Each row has a name. After each piece below comes the name of the row it's from, unless a question asks for something else. Each question is about the rows just above it. Places in a row count from 0.

[  4  -5  13   3 -23  20  20 -13   1   7 -16 -28  31  46  12  -4  -8] : q_982
[  5 -17   3 -23 -20  14  -9 -25   1   8   2 -17  -6  12  27   4 -11] : q_173
[ 19   0  26   0   0   0  11   9  11  11  14  26 -10 -13   0  10  -2] : q_319
[-22  -1   4 -10   0  20  10 -15  -3  -1 -14 -27  33  56  10  -2  -8] : q_238
[-21  -9  31  -7  -9  16 -11 -33  -8   2  -5 -23  32  40  17   3 -21] : q_838
[  3  15  18   4   3  -3  38  15   6  -9  10  15  -9 -13 -18   8   8] : q_373
Which row holds this, read backwards? [-20 -23   3 -17] | q_173
Which row holds [-21  -9  31  -7  -9  16 -11 -33  -8   2  -5 -23  32  40  17   3 -21]? | q_838
Which row holds this, read backwards? [-5  2] | q_838
Count of [26] in q_319: | 2
Row and place of [17] in the named rows: | q_838, 14
Which row holds this, read backwards? [-8 -2 10 56] | q_238
Count of [0] in q_319: | 5

[ 0 -1  0  2  1  0 -1  1 -1  0  0  2 -1  1  0 -1 -1 -1 -1  1 -1  0 -1  2
 -1 -1  0  0 -1  1]  q_656
[  0   0   1   0   0   0   0   1   0 -23  -3  -1  -1  -2   1  -1   0   0
  -1   0   0   0   0   0  -1   0   0 -18   0   0]  q_734
[-2  0 -1  0 -1  1  1 -1  1  0 -1  0  0 -1  0  0  1  1  0 -1  1 -1  1  0
 -1 -1 -2 -1  1 -1]  q_205
[  9 -40 -27  41  38 -39 -40  37 -40 -19  15  44  -1  32 -14 -29 -28 -32
 -21  35 -37   4 -42  41  17 -20  32 -22 -41  43]  q_515
[ 0  0  1  0  0  0  0  1  0  1  0  0 -1  0  1 -1  0  0 -1  0  0  0  0 -1
 -2  1  1  1 -1  0]  q_252
[-3  1  0  1 -1  2  0 -1  1  0 -3 -1 -1 -2 -2  0  1  1  0 -2  2 -2  1  0
 -1 -1 -2  1  1  0]  q_927
[ 22  -5  22   7  30 -10  -3  21  -4  22  24  16 -31  26  22 -13 -29 -29
 -26  28 -25  27  -4  13 -27  21  27  17  -5   7]  q_657
Which row holds this, read backwards? [ 0  1  1 -2 -1 -1  0  1] | q_927
which: [-3  1  0  1 -1  2  0 -1  1  0 -3 -1 -1 -2 -2  0  1  1  0 -2  2 -2  1  0
 -1 -1 -2  1  1  0] | q_927

[  0 -28 -16   4   0   6] -> q_850
[-14  43 -13  12 -47  55] -> q_603
[ 17  17 -12  39 -20  47] -> q_462
[ 22   9   4  14 -20  27] -> q_814
[ 20 -12 -17 -13 -21  25] -> q_784
[ 34 -24  30 -21  16  31] -> q_123
[ 29 -44  14  34 -40  33] -> q_333
[-12   5  12 -14  11  10] -> q_827
[ 14 -16   2 -10 -18 -11] -> q_125
[ 25 -15  20 -13 -20  32] -> q_910
[  8  -5 -28  24 -19  -2] -> q_546
Times [39] occurs in q_462: | 1
Go on from [-13 -20] to the end of its row. | [32]
which: [  8  -5 -28  24 -19  -2] | q_546
Where in the named rows is [10]? | q_827, 5
which: [ 34 -24  30 -21  16  31] | q_123
Which row holds this, read backwards? [-13  20] | q_910

[  1   7   6   0 -17  -1  12  -9   4  14   1  -4   8 -14  -5  24 -18  -4
 -15 -26 -51 -12  32  -1 -18   0 -16  -5 -12  -5  -2  -3  -6  22 -18  17
 -13  -1  -7   4 -11 -22  11  -4   1 -30 -11   6  18  12  -1   7   0  -9
   1]  q_398
[  1   7 -13  -4  10  27  19   1  -6  -3  -3 -19 -13 -14  -1 -24   7  -4
  33 -16   1  -2  -8  17  16   7 -24 -11   9 -22  22  -6   4 -10 -22   3
 -12   9   6  -9  -9  -4 -29  16 -16  12 -21   6 -10 -20 -20   5   2   4
  -7]  q_742
[  1  11   9   0 -15   0  15   1   6  14   1  -2   8 -11  -4  23 -17  -4
 -15 -25  13 -12  33  -1 -21   0 -17  -3 -12  -5  -2  -3  -7  25 -19  14
 -16  -1 -14   9  -9 -23  11  -4   1 -15 -11   6  18  12  -1   7   4  -8
  -2]  q_178
[  1 -14  -7   0 -20 -19 -24   1  -6  -8   1   8  19   8  -1   4  -3  -4
 -23  15  23 -15 -10  -1   8   0  21   7 -23  10  -2   6  -1 -14  28   2
  22   5  18  -9   8  15  27 -15   9 -21  16  24  18   3  39   7 -19   4
  17]  q_553
[  1 -31  -6   0 -10 -23 -28   1  -6  -7   1   8  18   4  -1  10  -6  -3
 -15  15  23 -12 -10  -1  11   0  27   7 -16  19  -6   9   4 -14  22   2
  24  -5  25 -13   8  15  24  -4  15 -11  16   9  19   3  31   9 -17   0
  18]  q_414
[  1 -25  -8   0 -10 -17 -28   1  -6  -8   1   8  16   4  -1   4  -3  -4
 -15  15  29 -13  29  -1  11   0  21   7 -17  10  -2   6   4 -18  25   2
  25   0  28 -16   8  15  19  -5   9 -11  16  20  18   3  34   9 -21   4
  19]  q_435
[  1 -11  -7   0  18  -4 -16   1  -6 -13   1   8  -7  15   6 -23  19   3
  11  27  50  13 -31  -1  15   0  21   7  12  10  -2   6   5 -19  22 -18
  16  -1   9  -9  12  22  -8  -2   4  31  16  -6 -19 -10  -1  -6  -3   9
   2]  q_221
[ 10  25  -7   0  21  -4 -16   0  -5 -16   1   8  -6  12   8 -21  16   5
  13 -16  46  12 -30  -1  15   0  21   7  12  10  -2   6   7 -20  22 -18
  16  -1   9  -9  10  22  -8   2   4  34  16  -9 -18  -9  -1  -5  -3   6
   2]  q_349
Which row holds this, read backwards? [27 10] | q_742
After [-17 -28], its row goes on with | [  1  -6  -8   1   8  16   4  -1   4  -3  -4 -15  15  29 -13  29  -1  11
   0  21   7 -17  10  -2   6   4 -18  25   2  25   0  28 -16   8  15  19
  -5   9 -11  16  20  18   3  34   9 -21   4  19]
Go on from [-19  14 -16  -1] to the end of its row. | [-14   9  -9 -23  11  -4   1 -15 -11   6  18  12  -1   7   4  -8  -2]
[  1 -14  -7   0 -20 -19 -24   1  -6  -8   1   8  19   8  -1   4  -3  -4
 -23  15  23 -15 -10  -1   8   0  21   7 -23  10  -2   6  -1 -14  28   2
  22   5  18  -9   8  15  27 -15   9 -21  16  24  18   3  39   7 -19   4
  17] is in which row? | q_553
Count of [-10] in q_435: | 1
Times [-16] occurs in q_349: | 3

[-18  39 -41  32  25  49 -19   7  10  29   4  23  46  24 -13 -45   7  48
   3 -26 -26 -17   9  -9  42  26 -11 -41  50  13  45  29 -17  23 -26 -45]  q_522
[ 43  -4 -21  23 -40 -11  36  44 -42 -44  47 -46 -10  13  45 -13  38  -6
 -35 -41 -37 -36 -42 -35  12 -43  39  28  -5  36  -5 -47  48 -39  39  20]  q_401
[ 41  51 -30  15 -42 -25  45  48 -42 -40  37 -33  -4   9  42 -27  38  -3
 -34 -40 -48 -24  27 -48   7 -35  45 -10  -9  38 -14 -34  41 -25  40   1]  q_395
[-18  39 -41  32  25  49 -19   7  10  33   4  23  46  24 -13 -45   7  48
   3 -26 -26 -17   9  -9  42  26 -11 -41  50  13  45  29 -17  23 -26 -29]  q_76
[-37 -17  32 -30  26 -16 -18   7  27  20 -43  21 -28 -39 -45  38 -42 -21
  34  41  40  46 -50  46 -30  28 -37  37 -15 -46  -6  28 -27  28 -24  19]  q_534
[34] is at row and place | q_534, 18
which: [ 43  -4 -21  23 -40 -11  36  44 -42 -44  47 -46 -10  13  45 -13  38  -6
 -35 -41 -37 -36 -42 -35  12 -43  39  28  -5  36  -5 -47  48 -39  39  20] | q_401
[-18  39 -41  32  25  49 -19   7  10  33   4  23  46  24 -13 -45   7  48
   3 -26 -26 -17   9  -9  42  26 -11 -41  50  13  45  29 -17  23 -26 -29] is in which row? | q_76
The rest of the row after [ 32 -30  26]: | [-16 -18   7  27  20 -43  21 -28 -39 -45  38 -42 -21  34  41  40  46 -50
  46 -30  28 -37  37 -15 -46  -6  28 -27  28 -24  19]
[-18  39 -41  32  25  49 -19   7  10  29   4  23  46  24 -13 -45   7  48
   3 -26 -26 -17   9  -9  42  26 -11 -41  50  13  45  29 -17  23 -26 -45] is in which row? | q_522

[-11 -20   1  23] = q_251
[ 55 -21 -28  29] = q_499
[ 54 -27 -28  29] = q_170
[ 50 -13 -40  26] = q_792
Which row holds [-40 -13  50] read backwards? | q_792
Row and place of [-20] in the named rows: | q_251, 1
The rest of the row after [-13 -40]: | [26]
Row and place of [50] in the named rows: | q_792, 0

[ -6  -6 -20  12   5   8] = q_828
[ 11  10  46 -31  -4 -30] = q_780
[-10  47   5 -16  35 -52] = q_937
[-31  46  11  25  -9 -23] = q_492
Which row holds this, read backwards? [-31  46  10  11] | q_780
Row and place of [12] in the named rows: | q_828, 3

[ 26 -48 -18  19 -32] : q_126
[-49  17 -50 -49  10] : q_687
[-45  49   1  -5  44] : q_721
[-38  33 -22 -39 -46] : q_213
[ 38 -55   2  26 -53] : q_446
[ 47 -50  41  20 -32] : q_767
[-11  -7 -22 -20 -51] : q_385
[-48  49 -19 -21  35] : q_525
[-16 -22 -38 -37 -22] : q_514
[ 30 -47 -15 -45 -41] : q_445
[ 25 -47 -22 -39 -46] : q_146
[ 21 -48   8 -12 -47] : q_187
After [ 21 -48], its row goes on with | [  8 -12 -47]
which: [ 25 -47 -22 -39 -46] | q_146
Where in the named rows is [-53]? | q_446, 4
Times [49] occurs in q_525: | 1

